These are the activations of a small neural network, seen along a few directions. Each row is one input.
In each table, some parts of the input vary, and every possible input appears once, in random order.
A made-up example of a description, with smaller parts first: one of 5 places around a ring, together with either a single point or one of 9 places along a line or (one of 3 separate values, together with one of 6 places along a line).
Shared parts are said once, and a part with two or three values counts as separate values.

Rows:
R1: 23	-18	4	3	18	10	19	-18	4	6	-13	-8	11	8	11	17	-2	-3
R2: 22	-14	3	7	10	5	19	-18	13	9	-6	-4	13	7	21	18	-5	-10
R3: -20	17	-3	4	-18	-15	-23	14	-2	-4	6	5	-8	-9	-10	-20	-3	4
R4: -19	15	-3	3	-17	-14	-23	14	-5	-5	3	4	-9	-8	-12	-21	-2	7
R5: -19	14	-3	2	-16	-13	-23	14	-7	-6	1	4	-10	-7	-13	-21	-1	8
R6: 23	-20	4	1	21	13	19	-18	1	5	-14	-10	9	8	6	16	-1	1
R7: -19	9	-4	-1	-12	-8	-22	15	-14	-8	-3	1	-14	-5	-18	-22	1	14
R8: 2	-1	1	-30	8	30	46	-2	7	0	38	13	9	13	9	37	19	-20
R9: -19	11	-4	1	-14	-11	-23	14	-10	-7	-1	3	-12	-6	-15	-21	0	11
R10: 22	-14	3	7	9	4	19	-18	14	9	-5	-4	13	7	22	18	-5	-11
R11: -19	12	-3	1	-15	-12	-23	14	-9	-6	0	3	-11	-7	-14	-21	-1	9
R12: -19	10	-4	0	-13	-10	-23	14	-12	-8	-2	2	-13	-6	-17	-21	0	13
R13: -34	36	-4	-32	-1	14	-5	38	-5	-11	53	17	-19	-21	-19	0	19	-13
R14: 22	-15	4	6	11	5	18	-18	11	8	-8	-4	13	8	19	18	-4	-9
R15: 23	-18	4	4	16	9	18	-18	5	7	-12	-7	11	8	13	17	-2	-4
R16: 22	-17	4	4	15	7	18	-18	7	7	-11	-6	12	8	14	17	-3	-6
R17: 22	-16	4	6	12	6	18	-18	10	8	-9	-5	13	8	18	17	-4	-8
R18: 22	-16	4	5	14	6	18	-18	8	8	-10	-5	12	8	16	17	-3	-7
R19: -19	8	-5	-2	-11	-6	-22	15	-15	-9	-3	0	-15	-5	-20	-22	2	17
R20: 23	-19	4	2	20	12	19	-18	2	6	-14	-9	10	8	9	17	-1	-1
R21: -19	16	-3	3	-17	-15	-23	14	-3	-5	4	5	-8	-8	-11	-21	-2	6
R22: -20	18	-3	4	-19	-16	-22	14	0	-4	7	5	-7	-9	-9	-20	-3	4
Q: Describe the family of inputs behind these rows.
A: one of 2 separate values, together with either a single point or one of 10 places along a line
Q: The inputs of R9 and R15 match in every part but the choice among 2 separate values. If R12 is changed in the same way as R9 into R15, which row does it become?
A: R1
Q: Change only the choice among 2 separate values in R16. List by row number the other rows that result.
A: R11

Rows:
R23: -25	12	3	13	-20	-36	-47	7	-26	-4	-35	3	0	-5	-37	-47	-8	28
R24: 41	-28	10	3	57	20	16	-26	3	9	-33	-24	7	-8	14	26	-6	-5
R25: -15	-3	-9	24	-34	-35	-52	17	-15	-8	-34	-2	-26	-5	5	-42	-16	16
R26: -24	10	-7	-40	-4	28	22	22	-24	-8	41	11	-17	8	-23	4	28	5
R27: 38	-10	7	29	11	-12	19	-26	32	28	-6	-4	26	1	44	15	-18	-29
R28: -35	23	-7	-29	-24	4	19	17	8	-13	45	21	-3	8	-3	11	16	-14
R29: -7	6	-7	31	-16	-20	-37	-2	2	-6	-22	-22	-12	-8	-21	-39	-18	37
R30: 28	-24	-1	10	-4	5	40	-36	16	5	-18	1	28	31	28	28	-4	-10
R31: -22	36	6	-10	-16	-5	-12	25	25	4	54	21	2	-25	10	7	4	-30
R32: 32	-46	8	-5	16	24	36	-29	-9	5	-20	-10	16	30	8	31	5	12
R33: -10	24	-3	-25	33	27	-4	32	-12	-11	30	5	-21	-27	-24	7	16	-10
Q: Describe the family of inputs behind these rows.
A: either one of 3 separate values or (one of 2 separate values, together with one of 4 places along a line)
Q: Which of the alternatives is R23?
A: one of 3 separate values

Rows:
R34: -21	-10	-8	-8	-2	-1	-30	12	-49	-21	-38	-11	-27	6	-48	-35	7	48
R35: 15	-18	3	-27	12	32	60	-19	3	5	21	8	20	28	11	43	19	-15
R36: 29	-27	-5	-6	19	26	36	-12	10	-1	-1	-6	-4	13	37	37	3	-19
R37: 41	-25	11	19	29	-2	8	-24	8	21	-29	-12	17	-1	25	14	-13	-12
R38: -30	24	-6	0	-24	-12	-31	27	-7	-7	18	5	-19	-13	-20	-30	1	12
R39: 23	-8	13	-20	40	32	42	-18	5	10	15	-1	25	4	-7	38	13	-10
R40: 23	-23	2	19	-11	-8	28	-38	23	7	-20	-5	29	28	25	17	-12	-1
R41: -27	21	-6	2	-24	-10	-29	25	-8	-5	18	1	-20	-11	-20	-30	1	16
R42: -36	31	-5	-4	-26	-18	-34	30	-6	-10	18	12	-17	-17	-19	-29	2	4
R43: 34	-36	4	13	-1	-1	21	-24	7	15	-22	-2	14	20	44	22	-8	-15
R44: 31	-11	8	26	18	-6	14	-38	22	13	-27	-14	32	6	7	9	-16	2
R45: 34	-17	4	-1	47	26	21	-13	11	5	-8	-17	-1	-9	20	30	-2	-14
R46: -43	39	-5	-7	-26	-24	-37	34	-5	-13	17	19	-15	-20	-18	-28	3	-5
R47: -40	35	-5	-5	-26	-21	-36	32	-6	-12	18	15	-16	-18	-19	-28	2	-1
R48: -33	27	-6	-2	-25	-15	-32	28	-7	-8	18	8	-18	-15	-19	-29	1	8
Q: Describe the family of inputs behind these rows.
A: either a single point or one of 6 places along a line or (one of 2 separate values, together with one of 4 places along a line)
Q: Change only the place on the line of 4 in R45. List by row number the other rows that result.
A: R37, R39, R44

Rows:
R49: 25	-19	2	5	16	12	24	-20	11	7	-7	-9	10	10	18	21	-3	-5
R50: 24	-17	4	3	15	11	23	-19	9	7	-8	-5	13	9	16	21	-2	-8
R51: -27	11	-8	11	-37	-28	-37	18	-14	-8	-9	5	-17	-1	-13	-38	-6	17
R52: 22	-16	5	1	15	9	22	-18	7	8	-8	-3	14	9	15	20	-1	-9
R53: 21	-16	5	1	15	8	22	-18	6	8	-8	-2	15	9	15	20	-1	-10
R54: 25	-18	3	4	16	12	24	-20	10	7	-7	-7	12	9	17	21	-2	-6
R55: -28	27	-4	-21	4	9	-19	35	-17	-10	28	7	-25	-22	-27	-14	13	2
R56: 23	-17	5	2	15	9	22	-18	7	8	-8	-4	14	9	16	21	-1	-9
R57: -24	27	-1	20	-24	-33	-51	20	1	-1	-3	1	-11	-23	-13	-40	-13	9
R58: -36	20	-5	-21	-23	2	-8	23	-14	-13	27	13	-11	1	-29	-13	14	12
R59: 24	-18	3	4	15	11	23	-19	9	7	-7	-6	12	9	17	21	-2	-7
R60: -21	14	-4	-5	6	-4	-40	26	-24	-14	-10	-6	-27	-22	-33	-29	2	21
R61: -32	41	-4	2	-23	-21	-29	28	11	-4	30	15	-9	-23	-7	-22	-2	-12
R62: -36	24	-8	-9	-38	-14	-19	26	-3	-11	24	17	-14	-3	-6	-17	5	-2
R63: 23	-17	4	3	15	10	22	-19	8	8	-8	-5	13	9	16	21	-1	-8
R64: 21	-16	6	0	15	7	21	-18	6	9	-9	-1	15	9	15	20	0	-10
R65: -28	10	-7	-3	-21	-11	-25	13	-25	-14	-11	0	-14	3	-35	-33	4	30
R66: 25	-18	3	4	16	12	24	-20	11	7	-7	-8	11	9	17	21	-3	-6
Q: Describe the family of inputs behind these rows.
A: either (one of 2 separate values, together with one of 4 places along a line) or one of 10 places along a line
Q: Which of the alternatives is R58?
A: one of 2 separate values, together with one of 4 places along a line
Q: Change only the choice among 2 separate values in R60. List by row number the other rows that result.
A: R55
Q: Change only the choice among 2 separate values in R62. List by row number the other rows that result.
A: R51
